[[164, 96, 166, 34, 181, 110, 143, 83, 137, 117, 163, 149, 115],
 [103, 122, 168, 57, 103, 76, 136, 70, 183, 111, 97, 96, 116],
 [122, 51, 91, 47, 145, 167, 69, 78, 122, 77, 163, 170, 84],
 [70, 82, 142, 98, 70, 97, 146, 73, 162, 77, 117, 98, 139],
 [99, 147, 85, 35, 113, 147, 109, 148, 56, 120, 74, 96, 112],
 [94, 51, 112, 171, 161, 75, 94, 49, 153, 76, 109, 97, 159],
 [107, 31, 38, 128, 110, 158, 63, 88, 65, 60, 135, 123, 134],
 [25, 137, 138, 175, 48, 175, 140, 112, 142, 140, 45, 67, 72],
 [112, 130, 62, 48, 152, 157, 81, 99, 104, 127, 128, 157, 167],
 [48, 54, 131, 137, 32, 156, 127, 109, 151, 76, 70, 64, 44],
 [175, 124, 81, 91, 143, 84, 134, 133, 121, 82, 166, 131, 159],
 [89, 115, 180, 34, 69, 106, 194, 116, 121, 126, 83, 102, 112]]
Rows and columns are numbered from 1.
The smallest entry: 25
Give the entry in row 2 and column 1.
103
Give the entry in the top-right corner.
115
Give the entry in row 1 and column 3.
166
The entry just left of 135 -> 60
Give the entry directly below the smallest entry.
112
Give the entry directly above 60.
76
Give the entry in row 2 and column 3.
168
The bottom-left entry is 89
Give the entry just left of 65.
88
The entry just right of the smallest entry -> 137
The entry in row 1 and column 1 is 164
Give the entry in the bottom-right corner.
112
Give the entry at row 1, column 2.
96
The entry directly above the smallest entry is 107
The entry in row 3 and column 1 is 122
The entry at row 3, column 2 is 51
Give the largest entry.
194
The entry at row 3, column 3: 91
